These are the activations of a small neural network, seen along a few directions. Each row is one input.
In each table, some parts of the input vary, and every possible input appears once, in random order.
Descriptions start from the smaller parts, as in this example, which fits no table here: one of 4 places along a line, together with either a single point or one of 11 places around a ring or (one of 3 separate values, together with one of 8 places around a ring).
Shared parts are said once, and a part with two or three values counts as separate values.
In the rows, zero is written as 128.

Rows:
R1: [188  54  54 168 140 123 107  99 248  91 156 198 145 147]
R2: [111 141 101  92 105 110 123 102 129 162 139  94 122 111]
R3: [141 115 138 138 113 120 110  83 106 131 150 117 104 111]
R4: [121 137 110 104 108 111 120 100 120 155 141 103 114 115]
R5: [132 123 154 149 118 162 145 130  91 130 113 142 125 123]
R6: [118 146 160 119 150 109 119 147 105 113 133 119 121 135]
R7: [105 151 118 108 110 156 160 153 113 162 103 118 141 122]
R8: [ 97 172 131  90 142 102 132 160 124 142 118  87 143 135]
R9: [134 127 187 155 152 112 104 126  93  86 135 128 111 129]
R10: [113 145 126 118 112 156 158 148 105 154 104 127 134 126]
R11: [135 113 166 164 117 163 135 120  86 118 115 145 120 117]
R12: [173  79  94 171 184 115 110 155 238  55 135 198 151 177]
R13: [ 99 157 112 101 109 156 163 156 119 174  97 106 150 124]
R14: [105 147  95  84 103 109 124 105 135 175 133  82 131 114]
R15: [128 137 175 141 152 111 113 134  98  98 135 125 116 135]
R16: [110 159 146 108 147 104 125 151 110 122 126 110 126 137]
R17: [179  60  70 182 143 169 140 148 237  84 120 224 166 161]
R18: [146 104 150 154 113 122 101  75  99 119 151 120  99 104]
R19: [122 132 140 129 115 160 153 144 100 145 110 136 128 123]
R20: [101 165 137  97 144 103 128 155 118 128 124 100 134 132]
R21: [130 124 124 116 111 116 115  96 115 145 148 111 108 112]
Question: The inputs of R4 and R16 match in every part but one. If R14 is changed in the same way as R4 into R16, which row does it become?
Answer: R8
Question: What is each input in this table made of?
Answer: one of 3 separate values, together with either a single point or one of 6 places along a line
Question: Which other rows does R11 become when the place on the line of 6 takes its other values? List them by row number.
Answer: R5, R7, R10, R13, R19

Rows:
R22: [101 154 181 105 114  98 107  85  52 156 150  66  94  94]
R23: [115 154 193 110 115  92  99  73  28 140 151  76  77 104]
R24: [159 103 149 166 159 119 106 127 149  75 142 146 126 136]
R25: [135 118  88 136 148 123 132 142 189 115 121 145 151 159]
R26: [121 145 194 135 125 126 122 111  34 128 123 102  86 114]
R27: [ 85 173  83  45  86 106 143 124 117 204 141  61 130 101]
R28: [ 97 161 147 112 113 131 132 131  81 154 110  93 118 108]
R29: [109 147 139 126 125 141 142 149 107 123 106 129 143 121]
R30: [ 92 167 143  88 101  96 111  97  73 166 138  66 114  91]
R31: [173  62  89 166 127 126 103  96 206  90 144 181 131 134]
R32: [165 102 162 177 161 107 102 121 126  59 151 164 105 143]
R33: [170  78  63 164 124 135 124 100 221 119 139 173 153 146]
R34: [150 118 188 167 153 130 116 142  93  87 136 161 111 139]
R35: [125 125 140 137 141 136 127 158 139 113 114 147 142 139]
R36: [141 114 175 157 150 139 122 149 116 101 130 143 132 132]
R37: [122 127 113 122 137 144 145 165 155 133 106 140 156 156]
R38: [135 140 189 156 136 136 132 132  62 100 127 140 112 125]
R39: [142 111 115 147 151 114 114 135 172  90 126 150 135 142]
R40: [108 145 181 128 125 132 128 121  58 143 121  89 101 109]
R41: [123 136 174 146 137 142 136 140  84 112 123 127 130 117]
R42: [118 136  82  94 133 147 159 175 182 157 106 149 162 151]
R43: [ 99 163 121  98 104 142 150 140 100 174 104  82 130 123]
R44: [ 97 155  82  83 113 151 174 170 153 163 100 132 158 132]
R45: [178  57 119 185 139 134  93  85 185  75 159 180 120 131]
R46: [185  53 128 190 143 125  85  83 163  56 172 198  97 138]
R47: [ 91 169  89  70  99 141 163 154 127 194 108  92 133 118]
R48: [133 125  54 107 144 126 146 154 213 139 120 153 157 153]
R49: [172  79  28 137 122 136 137 117 237 144 136 177 160 139]
R50: [106 151 114 112 119 151 160 155 126 144 100 123 154 138]
R51: [ 95 173 116  73  94 109 128 105  92 186 135  54 123 108]
Question: What is each input in this table made of?
Answer: one of 5 places along a line, together with one of 6 places along a line
Question: The inputs of R27 and R42 match in every part but the place on the line of 6. If R30 is changed in the same way as R27 into R42, which row does it become?
Answer: R35
Question: Which other rows does R46 become when the place on the line of 5 takes its other values? List them by row number.
Answer: R31, R33, R45, R49
Question: Which other rows does R50 become when the place on the line of 6 takes its other values? List them by row number.
Answer: R25, R33, R37, R43, R51

Rows:
R52: [127 114 116 121 124 117 111 113 151 126 143 128 128 120]
R53: [134 120 132 137 116 142 141 122 109 128 129 148 122 117]
R54: [121 135 125 116 141 125 130 152 138 112 125 146 133 142]
R55: [136 119 149 143 125 111 100 103 115 111 150 116 114 115]
R56: [127 133 150 135 145 125 124 149 127 104 126 138 141 127]
R57: [134 113 101 134 114 159 145 132 151 141 112 142 144 123]
R58: [134 123  90 114 124 115 124 117 167 133 137 129 126 130]
R59: [ 67 209 133  25  97 119 164 157  52 234 122  43 114 107]
R60: [129 117 117 127 111 147 140 128 127 136 123 153 124 124]
R61: [135 117 159 155 117 152 130 116  98 121 129 132 120 116]
R62: [122 129 109 126 146 131 136 163 166 119 115 136 149 138]
R63: [124 137 103 118 142 125 139 161 161 120 117 142 138 144]
R64: [130 137 161 136 147 117 125 140 101  98 131 131 119 139]
R65: [128 139 143 126 145 119 129 146 120 105 130 143 131 134]
R66: [139 120 167 155 130 141 126 107  77 120 128 130  97 124]
R67: [133 136 182 145 156 112 116 129  87 100 127 125 108 143]
R68: [136 120  95 126 109 151 148 134 148 141 113 148 132 128]
R69: [127 137  85 118 145 125 145 161 179 133 115 143 150 158]
R70: [141 116 169 151 134 103  92  95  99 112 145 109 102 118]
R71: [137 124 140 135 127 107 104 101 107 110 152 121 104 122]
R72: [132 116 140 145 116 150 136 122 114 128 126 144 133 112]
R73: [133 120 132 133 128 111 107 108 133 119 148 127 126 110]
R74: [133 115  96 122 128 119 122 118 172 133 135 123 137 123]
R75: [140 121  78 127 112 151 151 136 165 155 113 150 148 143]
R76: [ 40 219 127  53  81 124 156 134  57 207  85  20 145  92]
R77: [138 113  81 119 128 120 129 118 190 144 132 120 152 140]
R78: [119 127 133 124 141 131 126 156 145 111 123 139 143 136]
R79: [129 131 170 146 145 123 120 143 110  98 129 126 129 131]
R80: [138 122  75 113 127 115 131 117 184 145 136 129 140 146]
R81: [139 112  84 133 115 160 148 133 169 154 110 141 159 139]
R82: [127 110 123 135 111 154 137 128 132 136 120 147 135 120]
R83: [132 132 190 155 153 117 110 133  95 101 125 120 117 137]
R84: [136 121 149 147 119 145 134 117  92 119 131 136 109 121]
R85: [142 121 160 141 137 100  97  92  91 110 147 114  94 125]
R86: [138 117 177 164 128 148 121 107  83 122 127 125 107 120]
R87: [126 128  91 125 147 132 142 162 184 132 112 134 161 153]
R88: [129 122 109 114 124 113 114 110 145 126 146 135 119 127]
R89: [134 125 124 125 128 107 112 106 126 119 152 132 116 118]
Question: The inputs of R79 and R64 match in every part but one. If R56 is changed in the same way as R79 into R64, which row does it become?
Answer: R65
Question: What is each input in this table made of?
Answer: one of 2 separate values, together with either a single point or (one of 3 separate values, together with one of 6 places along a line)
Question: Which other rows does R53 become when the choice among 2 separate values takes its other values? List them by row number.
Answer: R72
Question: Which other rows does R70 become when the choice among 2 separate values takes its other values? List them by row number.
Answer: R85
